A small network was shown many inputs. Here are its activations along a few directions, one row for each input.
In each table, some parts of the input vary, and every possible input appears once, in random order.
A made-up example of a description, with smaller parts first: one of 8 places around a ring, together with either a single point or one of 11 places along a line or (one of 3 separate values, together with one of 6 places along a line).
Shared parts are said once, and a part with two or three values counts as separate values.
In the rows, 128 means zero.

Other details of the inputs vary at random and push rows far along two fixed directions, the same in every table; ignore that.

Table:
r1: [152 126 127 105 163 122 125 132 154 137 142]
r2: [120 113 115 113 165 130 111 121 153 131 142]
r3: [126 113 135 140  90 138 160 115 122 122 120]
r4: [124 109 108 118 164 121 116 124 152 134 140]
r5: [ 94 189  90 126 164 106  70 184  70 104  87]
r6: [133 124 154 139  83 130 155 118 121 136 124]
r7: [149 128 127 110 162 121 121 129 152 144 142]
r8: [146 128 125 100 158 107 128 125 155 135 141]
r9: [128 131 108 122 154 115 117 120 160 149 138]
r10: [135 115 146 139  90 147 144 120 122 120 134]
r11: [131 125 107 114 156 117 120 121 156 145 139]
r12: [124 111 116 110 166 130 113 120 155 126 138]
r13: [136 121 153 134  85 129 159 119 121 128 123]
r14: [130 124 148 154  87 146 144 113 118 129 139]
r15: [140 121 157 147  91 143 157 120 118 136 128]
r16: [141 128 119 117 157 125 108 122 150 140 154]
r17: [ 83 182 127 156  90 135 109 174  32  84  72]
r18: [106 174  93 113 167 107  77 180  66  87  79]
r19: [146 136 128 125 162 117 116 124 153 154 143]
r20: [139 112 148 135  90 148 146 121 124 115 131]
r21: [117 118 114 118 165 128 112 120 152 138 147]
r22: [111 106 135 152  92 143 150 121 120 125 126]
r23: [130 110 137 137  91 138 163 114 122 115 118]
r24: [132 129 154 148  82 128 152 117 125 139 123]
Each input here is: one of 4 places along a line, together with one of 6 places around a ring.
Q: Changing only the place on the line of 4 turns r1 into r7. The same change can be made to r23. Which row results?
A: r3
Q: Change only the place on the line of 4 in r12. List by row number the other rows that result.
A: r2, r17, r21
Q: Start at r24 and move only the place on the line of 4, one step at a time. The first step leads to r6. Which rows follow, in order?
A: r13, r8

Table:
r25: [138 126 126 136 144 109 124 113 176 176 165]
r26: [150 137 142 127 163 126 104 115 164 167 164]
r27: [143 139 104 114 205  87  91 119 191 186 174]
r28: [ 93  63 141 168  84 161 179  91 155 138 135]
r29: [172 122 110  60 248  94  92 140 185 143 159]
r30: [127 178 131 121  79 120 121 176  39  69  55]
r31: [143 131 118 139 147 108 130 110 171 176 164]
r32: [144 127 165 151 101 148 136 110 144 156 152]
r33: [173 125 104  60 240 100  96 141 183 143 156]
r34: [ 90  54 155 187  36 178 208  84 136 132 126]
r35: [137 118 143 130  97 125 163  99 149 141 139]
r36: [155 144 132 127 163 128 106 116 164 164 162]
r37: [ 98  77 116 144 149 137 143  98 172 148 145]
r38: [ 77 164  90 125 154 130  61 178  49  68  89]
r39: [ 81 180  65 100 206 114  29 190  72  74  97]
r40: [106  59 136 162  75 179 168  83 145 110 159]
r41: [138 121 131 105 156 103 128 107 172 155 151]
r42: [134 167 162 139  56 145 155 181  13  62  55]
r43: [ 99  43 158 178  24 196 194  79 132 107 153]
r44: [106 202 127 161  78 114 113 178  37 114  76]
r45: [141 134 107  81 205  88 100 118 195 160 158]
r46: [151  88 166 139  50 146 188  97 129 115 122]
r47: [155  96 154 139  48 148 191  98 126 112 120]
r48: [143 198 101  69 217  89  61 208  74  88  82]
r49: [129 180 125 121  77 123 124 174  36  72  55]
r50: [139 124 124 104 147 109 133 109 172 153 148]
r51: [103  83 106 144 149 140 146  97 172 146 144]
r52: [119 206 146 154  86 138 100 176  34 106  79]
Q: Changing only one part turns r25 into r27. The same change can be made to r39. Which row results?
A: r38
Q: What do these inputs look like to the network?
A: one of 4 places along a line, together with either one of 2 separate values or one of 5 places along a line
Q: Start at r33 and move only the place on the line of 5, one step at a time. The first step leads to r49. Which rows follow, in order?
A: r50, r44, r52
Q: Change only the choice among 2 separate values in r34. List by row number the other rows that result.
A: r43
